Each row below holds a small network's activations on one record, seen along a few directions.
Each row is followed by the record's values for the fields VUB, KOR, ZOF, MAM, TUKET, LEVU.
A field that a record lacks is written none.
Other fields move the rows too, some of them a lot.
(in the rows, 500 means zero)
Random noise pushes rows far along 13 fixed directions. That doesn't count. These rows show it; they differ only by the noise:
[524 567 621 588 567 391 319 678 502 505 619 314 556 513 379 637 551 234
 702 730 398 383 520 468 495 581]
[581 516 531 580 475 544 480 727 488 412 458 540 631 453 432 309 519 416
 608 533 404 461 217 535 432 405]
[518 493 782 426 508 783 365 704 427 437 440 474 526 615 458 480 367 463
 496 377 481 706 682 512 361 390]
[540 391 193 573 441 570 663 442 454 598 243 463 737 283 255 487 367 385
 461 396 489 670 577 388 441 245]
[352 606 324 572 584 445 300 556 418 292 770 681 360 557 183 295 687 373
 581 401 618 403 398 342 352 132]
[437 430 506 663 558 337 294 553 383 346 492 692 508 508 584 316 471 449
 812 397 466 195 539 387 503 476]
[550 547 499 392 405 571 308 589 388 592 398 553 843 504 444 688 429 351
 396 506 296 500 324 367 476 394]
[342 469 498 439 421 486 794 356 591 578 405 575 566 495 485 458 511 780
 233 505 548 365 829 629 601 476]
[418 597 503 357  97 240 396 436 364 495 605 527 438 716 499 486 506 568
 358 448 436 298 273 411 403 371]
[394 358 567 661 408 516 766 624 521 376 599 497 563 479 535 497 531 529
 624 578 494 353 474 508 585 681]
[438 496 344 657 465 597 692 502 604 585 330 573 574 420 505 465 421 642
 435 506 457 537 449 507 511 327]
[432 672 572 652 338 497 716 484 678 605 529 395 532 632 430 790 715 548
 471 827 473 277 679 483 474 570]
[419 583 651 517 449 479 502 545 518 452 563 533 458 656 506 370 569 930
 310 546 695 364 447 608 484 200]
[331 615 546 840 362 643 630 735 500 499 683 357 208 557 330 468 439 451
 581 592 415 715 250 483 346 284]
[321 405 242 391 540 545 612 437 644 594 667 394 600 442 404 930 444 309
 365 584 463 641 607 352 654 629]

[493 617 706 652 410 651 363 553 229 626 391 509 607 511 465 576 427 522
 451 532 423 516 443 411 448 288] : VUB: dup / KOR: lagu / ZOF: sira / MAM: belo / TUKET: deza / LEVU: lut
[526 401 557 354 234 291 482 515 289 585 368 318 551 456 495 423 190 371
 467 416 298 541 444 542 525 510] : VUB: bon / KOR: lagu / ZOF: none / MAM: none / TUKET: none / LEVU: lut
[508 554 471 540 488 380 479 427 560 616 359 498 538 506 684 402 438 931
 328 575 641 374 344 601 598 238] : VUB: bon / KOR: lagu / ZOF: sira / MAM: belo / TUKET: deza / LEVU: lut
[387 488 593 393 416 546 462 535 488 672 506 465 514 513 752 574 272 732
 229 515 441 592 291 590 650 529] : VUB: bon / KOR: lagu / ZOF: miku / MAM: belo / TUKET: deza / LEVU: lut
[591 529 498 332 537 339 234 588 543 521 670 301 241 585 583 493 342 467
 472 472 441 767 120 602 467 494] : VUB: dav / KOR: sut / ZOF: miku / MAM: belo / TUKET: rad / LEVU: dev
[424 812 429 437 580 468 356 467 617 660 659 410 429 570 240 676 678 373
 301 723 460 505 530 503 450 341] : VUB: bon / KOR: lagu / ZOF: sira / MAM: zolid / TUKET: none / LEVU: lut
[444 481 731 837 504 644 549 712 400 614 574 288 441 434 495 710 339 236
 738 642 219 683 480 477 516 723] : VUB: dav / KOR: lagu / ZOF: sok / MAM: belo / TUKET: deza / LEVU: dev
[382 412 751 621 202 327 637 493 222 502 641 327 556 604 571 798 426 658
 488 636 456 323 410 413 626 611] : VUB: none / KOR: bolu / ZOF: none / MAM: none / TUKET: none / LEVU: lut
[767 395 263 370 432 710 521 472 600 196 305 742 561 501 512 226 713 246
 788 205 720 503 578 316 209 577] : VUB: pedap / KOR: sut / ZOF: miku / MAM: belo / TUKET: deza / LEVU: lut
[420 431 429 748 652 448 546 587 395 441 576 473 583 295 305 381 531 362
 700 600 559 361 535 450 593 440] : VUB: lotag / KOR: lagu / ZOF: miku / MAM: belo / TUKET: deza / LEVU: lut
[590 444 504 281 446 626 762 519 705 493 421 412 586 491 464 418 558 643
 265 505 629 635 577 702 480 568] : VUB: bon / KOR: sut / ZOF: miku / MAM: zolid / TUKET: none / LEVU: lut
[362 441 431 821 333 603 815 598 425 316 638 497 446 451 199 351 673 374
 689 492 629 436 573 378 347 420] : VUB: lotag / KOR: lagu / ZOF: none / MAM: none / TUKET: none / LEVU: lut
[536 536 301 562 298 554 449 487 425 565 322 717 664 472 562 432 442 461
 478 352 336 488 148 345 402 332] : VUB: bon / KOR: lagu / ZOF: sok / MAM: belo / TUKET: deza / LEVU: dev
[475 490 384 658 433 395 549 588 554 565 507 502 326 369 687 400 336 248
 706 514 128 586  93 533 556 779] : VUB: pedap / KOR: bolu / ZOF: sok / MAM: belo / TUKET: deza / LEVU: dev
[572 362 577 635 671 686 443 587 464 235 550 581 447 578 578 460 520 618
 746 334 727 585 522 404 423 457] : VUB: dav / KOR: sut / ZOF: sok / MAM: zolid / TUKET: none / LEVU: lut
[575 607 587 485 667 442 299 497 409 566 295 615 674 453 513 443 458 604
 451 539 388 380 502 560 564 298] : VUB: none / KOR: bolu / ZOF: none / MAM: none / TUKET: none / LEVU: lut
[528 664 668 200 828 640 233 683 682 277 769 546 368 628 344 354 775 263
 543 579 660 463 714 605 436 566] : VUB: lotag / KOR: lagu / ZOF: miku / MAM: belo / TUKET: deza / LEVU: lut
[390 333 670 420 405 211 335 483 183 559 440 587 620 455 797 489 128 525
 526 387 155 281 377 513 756 737] : VUB: bon / KOR: sut / ZOF: none / MAM: none / TUKET: none / LEVU: dev
[433 451 707 658 588 702 569 724 452 467 395 550 385 359 551 141 329 372
 681 426 374 593 629 657 491 611] : VUB: lotag / KOR: lagu / ZOF: miku / MAM: belo / TUKET: deza / LEVU: lut
[435 582 273 779 642 326 413 525 638 617 578 474 383 403 432 510 525 431
 624 635 394 485 309 500 506 394] : VUB: pedap / KOR: lagu / ZOF: miku / MAM: zolid / TUKET: none / LEVU: dev
[338 536 403 363 262 527 455 395 482 728 406 741 554 534 725 615 287 459
 247 326  82 563 316 442 547 611] : VUB: pedap / KOR: lagu / ZOF: sok / MAM: belo / TUKET: deza / LEVU: dev
[706 376 365 236 436 276 407 390 453 359 326 548 825 466 452 358 603 441
 567 410 689 195 638 421 484 496] : VUB: lotag / KOR: lagu / ZOF: none / MAM: none / TUKET: none / LEVU: lut
[739 552 836 330 378 412 472 588 474 437 557 118 432 644 490 540 590 510
 531 686 675 518 522 627 429 614] : VUB: none / KOR: bolu / ZOF: sira / MAM: belo / TUKET: deza / LEVU: lut
[267 474 537 720 618 572 567 411 309 474 487 918 491 410 687 364 463 708
 510 383 388 277 488 468 674 535] : VUB: dav / KOR: sut / ZOF: miku / MAM: belo / TUKET: deza / LEVU: lut
[537 536 485 709 830 884 660 679 678 533 493 582 681 350 517 654 576 512
 516 700 431 661 285 549 631 531] : VUB: dav / KOR: lagu / ZOF: sok / MAM: belo / TUKET: deza / LEVU: dev
[323 400 412 511 388 515 657 470 348 549 630 366 282 475 387 563 206 522
 362 362 436 843 383 468 529 356] : VUB: dav / KOR: lagu / ZOF: none / MAM: none / TUKET: none / LEVU: dev
[494 537 520 480 571 553 412 456 651 671 430 514 495 528 693 700 426 467
 478 538 341 563 601 512 549 678] : VUB: pedap / KOR: lagu / ZOF: sok / MAM: belo / TUKET: deza / LEVU: dev
[373 607 118 387 416 425 607 329 719 525 672 593 361 509 368 623 700 167
 455 519 403 477 510 378 459 679] : VUB: dup / KOR: lagu / ZOF: sira / MAM: zolid / TUKET: none / LEVU: lut
[496 393 549 771 537 428 644 518 663 438 494 392 376 507 562 392 575 644
 731 539 684 401 763 582 455 608] : VUB: pedap / KOR: lagu / ZOF: sok / MAM: zolid / TUKET: none / LEVU: lut
[262 227 509 727 484 601 678 465 157 510 631 472 623 289 293 520 386 549
 418 337 613 630 668 386 590 431] : VUB: pedap / KOR: sut / ZOF: sok / MAM: belo / TUKET: deza / LEVU: dev
[723 458 229 392 515 325 332 462 585 681 223 371 677 356 496 440 318 463
 447 445 460 649 322 543 469 316] : VUB: bon / KOR: lagu / ZOF: miku / MAM: belo / TUKET: rad / LEVU: dev
[769 248 638 189 307 347 394 536 334 520 287  65 500 440 409 291 148 295
 549 244 552 848 752 617 328 558] : VUB: pedap / KOR: lagu / ZOF: none / MAM: none / TUKET: none / LEVU: lut
[379 549 502 366 635 491 343 510 547 515 718 468 114 566 556 482 336 352
 489 407 377 748 463 554 532 585] : VUB: dav / KOR: lagu / ZOF: sok / MAM: belo / TUKET: deza / LEVU: dev
[445 704 522 634 341 638 453 489 389 505 447 679 433 639 514 525 547 510
 520 488 424 409 375 339 376 285] : VUB: bon / KOR: lagu / ZOF: sira / MAM: belo / TUKET: deza / LEVU: lut
[393 346 424 532 720 636 741 412 573 437 468 576 316 362 417 174 445 777
 341 271 714 762 770 711 527 337] : VUB: pedap / KOR: sut / ZOF: sira / MAM: zolid / TUKET: none / LEVU: lut
[561 546 198 234 241 410 752 275 634 711 232 560 481 392 490 255 403 613
  96 338 344 695 324 684 430 423] : VUB: pedap / KOR: sut / ZOF: none / MAM: none / TUKET: none / LEVU: lut
[667 490 339 502 477 568 563 427 717 571 215 418 465 449 469 386 492 394
 584 397 562 677 777 533 297 490] : VUB: pedap / KOR: lagu / ZOF: sira / MAM: zolid / TUKET: none / LEVU: lut
[498 579 615 624 406 888 779 716 570 545 376 608 743 407 341 464 627 337
 432 587 273 588 473 571 390 578] : VUB: pedap / KOR: lagu / ZOF: none / MAM: none / TUKET: none / LEVU: lut

Which values does each new row have?
[630 493 573 541 328  76 498 458 387 463 474 272 471 514 488 481 521 412
 728 659 458 225 478 513 514 617] : VUB: none / KOR: bolu / ZOF: none / MAM: none / TUKET: none / LEVU: lut
[529 452 428 534 487 664 789 528 702 383 461 513 441 504 608 403 567 636
 536 533 680 518 467 554 516 535] : VUB: bon / KOR: lagu / ZOF: sira / MAM: belo / TUKET: deza / LEVU: lut
[738 641 785 235 150 207 194 548 326 543 370 523 689 658 719 288 544 688
 356 543 406 166  63 621 424 497] : VUB: pedap / KOR: sut / ZOF: miku / MAM: belo / TUKET: deza / LEVU: lut
[636 449 808 742 278 468 580 664 378 430 522  80 389 596 474 511 486 523
 794 665 733 465 592 488 354 537] : VUB: bon / KOR: lagu / ZOF: miku / MAM: belo / TUKET: deza / LEVU: lut
[655 480 236 354 430 709 618 415 704 451 297 561 532 601 661 643 439 746
 369 382 663 762 258 395 424 258] : VUB: none / KOR: bolu / ZOF: none / MAM: none / TUKET: none / LEVU: lut
[404 582 633 302 632 597 203 548 400 525 645 402 327 616 404 568 326 565
 277 381 557 834 544 508 453 233] : VUB: none / KOR: bolu / ZOF: none / MAM: none / TUKET: none / LEVU: lut
[705 567 620 739 510 596 754 560 614 453 436 255 466 490 334 563 737 395
 772 759 633 468 747 532 349 626] : VUB: dav / KOR: sut / ZOF: miku / MAM: belo / TUKET: deza / LEVU: lut
[422 596 276 338 409 458 749 296 561 531 509 689 511 439 303 455 689 335
 308 457 344 435 609 505 496 593] : VUB: none / KOR: bolu / ZOF: sok / MAM: belo / TUKET: deza / LEVU: dev
[288 687 495 569 637 310 242 346 589 732 546 543 208 568 589 597 432 471
 486 557 340 394 814 530 552 552] : VUB: dup / KOR: lagu / ZOF: miku / MAM: belo / TUKET: rad / LEVU: lut
[572 536 289 624 349 552 662 514 661 646 379 225 349 435 487 547 376 474
 524 598 565 768 337 479 394 394] : VUB: lotag / KOR: sut / ZOF: miku / MAM: belo / TUKET: deza / LEVU: lut
[432 606 578 794 399 527 695 472 394 523 342 859 595 401 408 152 707 500
 556 463 256 181 580 577 413 512] : VUB: pedap / KOR: lagu / ZOF: sok / MAM: belo / TUKET: deza / LEVU: dev
[626 617 672 593 606 388 507 645 562 569 654 275 715 478 407 688 719 584
 465 930 518 336 233 624 624 533] : VUB: dav / KOR: lagu / ZOF: sok / MAM: belo / TUKET: deza / LEVU: dev
[493 488 690 446 415 242 346 592 474 585 531 356 468 544 633 469 356 506
 519 585 331 392 413 633 569 640] : VUB: pedap / KOR: lagu / ZOF: none / MAM: none / TUKET: none / LEVU: dev
[435 486 581 588 411 542 560 497 429 426 618 544 587 571 418 571 681 504
 530 526 599 321 634 401 464 538] : VUB: bon / KOR: lagu / ZOF: sok / MAM: belo / TUKET: deza / LEVU: dev
[505 549 745 238 221 468 320 493 363 444 597 520 440 751 487 406 556 553
 328 325 539 470 562 508 312 466] : VUB: pedap / KOR: lagu / ZOF: sok / MAM: belo / TUKET: deza / LEVU: dev
[674 527 485 453 522 534 671 489 657 472 440 437 685 443 448 609 755 396
 557 701 564 386 595 521 498 729] : VUB: pedap / KOR: bolu / ZOF: miku / MAM: belo / TUKET: deza / LEVU: lut
[459 348 556 319 392 516 505 492 467 457 469 539 723 548 656 570 424 669
 366 425 607 399 536 465 602 570] : VUB: lotag / KOR: lagu / ZOF: none / MAM: none / TUKET: none / LEVU: lut
[478 322 368 714 662 620 532 500 376 570 301 685 845 232 427 416 404 556
 487 339 449 561 516 458 562 358] : VUB: pedap / KOR: lagu / ZOF: sok / MAM: zolid / TUKET: none / LEVU: lut
[612 605 380 344 365 401 564 181 561 509 436 454 395 667 521 644 668 697
 380 519 775 408 669 411 427 392] : VUB: dav / KOR: sut / ZOF: sira / MAM: belo / TUKET: deza / LEVU: lut
